Each row below holds a small network's activations on one input, seen along a few directions.
Each table varies a few parts of the input and shows all the possible inputs, shuffled.
A made-up example of a description, with smaller parts first: one of 8 places around a ring, together with either a single point or one of 9 places along a line or (one of 2 separate values, together with one of 6 places along a line).
Shared parts are said once, and a part with two or three values counts as separate values.
In the rows, zero is written as 128.

Other details of the inputs vary at random and push rows far along three fixed directions, the same in every table; ignore that.

Rows:
row 1: [174 122 173 123 121 133 107 153 127 125 153 122]
row 2: [116 122  99  90 246 182 204  76  89  93 176 132]
row 3: [161 136 131 116 168 163 158 123  77  81 158 116]
row 4: [ 92 221 105  54 174 170 128 158 109 161 135 106]
row 5: [ 79  90 109 134 176 119 152  70 143 114 133 180]
row 6: [ 82 154  95 134  76 122 106 115 165 154  73  94]
row 7: [142 223 129  76 146 146  96 127 126 158  87 111]
row 8: [185  94 151 127  99 162 134 172 131 152 130 110]
row 9: [ 44 177  85 105 124 118 103  74 176 156 106 133]
row 10: [186 127 150 136  98 111 117 175 114 120 151 113]
row 11: [165 100 129 129 114 143 153 161 118 122 130 101]
row 12: [186  95 159 101 105 123 133 184 128 129 112 117]
row 13: [172 141 151 108 189 151 139 126 102 115 145 148]
row 14: [129 124 110  75 244 154 199  88  89 100 164 158]
row 15: [194  99 161 157  94 110 124 172 115 128 165 130]
row 16: [ 95  91 130 171 139  85 114  89 135  85 118 157]
row 17: [ 84  98 112 194 128 115 140  70 118  97 141 149]
row 18: [111 196 108  97 102 171 103 184 112 183  92  77]
row 19: [165 103 164 125  93 130 114 226 108 153 113 124]
row 20: [105  83 141 193  77 106 107 108 137  95 116 127]
row 21: [ 99 101 135 154 156 100 124  89 133  79 159 145]
row 22: [175 111 141 121  98 121 143 174 134 150 151 125]
row 23: [ 98  79 118 170  86  78 133 127 161 120 137 142]
row 24: [ 67 167  94 123  78  94  99 114 180 157  91 114]
row 25: [ 79  82 115 162 117 104 130  93 168 128 149 168]
row 26: [ 79 170 100 111  84 109  90 111 174 178  60 130]
row 27: [207 122 155 136 106 118 123 175  99 138 127 131]
row 28: [171 123 162 137 132 164 135 136 106 121 145 120]
row 29: [155 114 166 130 141 160 125 120 107 106 142 116]
row 30: [ 85 169  84 126  82  85 116 124 159 166  66 121]
row 31: [134 248 112  66 173 162 118 115 124 162 132 110]
row 32: [138  63 138 200  87  67 112 134 124  96 123 155]
row 33: [ 68  76 112 141 171 145 143  59 138 101 140 142]
Each input here is: one of 3 separate values, together with either a single point or (one of 2 separate values, together with one of 5 places around a ring).
Question: Changing only the choice among 3 separate values turns row 31 into row 28. The same change can be made to row 10. Which row results?
Answer: row 3
Question: Which other rows does row 6 become when the choice among 2 separate values takes its other values? List them by row number.
Answer: row 20
Question: Which other rows does row 7 become when the choice among 3 separate values takes its other values? List them by row number.
Answer: row 1, row 29
Question: A walk changes only the place on the ring of 5. It starts at row 7 and steps to row 16. List the rest of the walk in order.
Answer: row 32, row 27, row 13
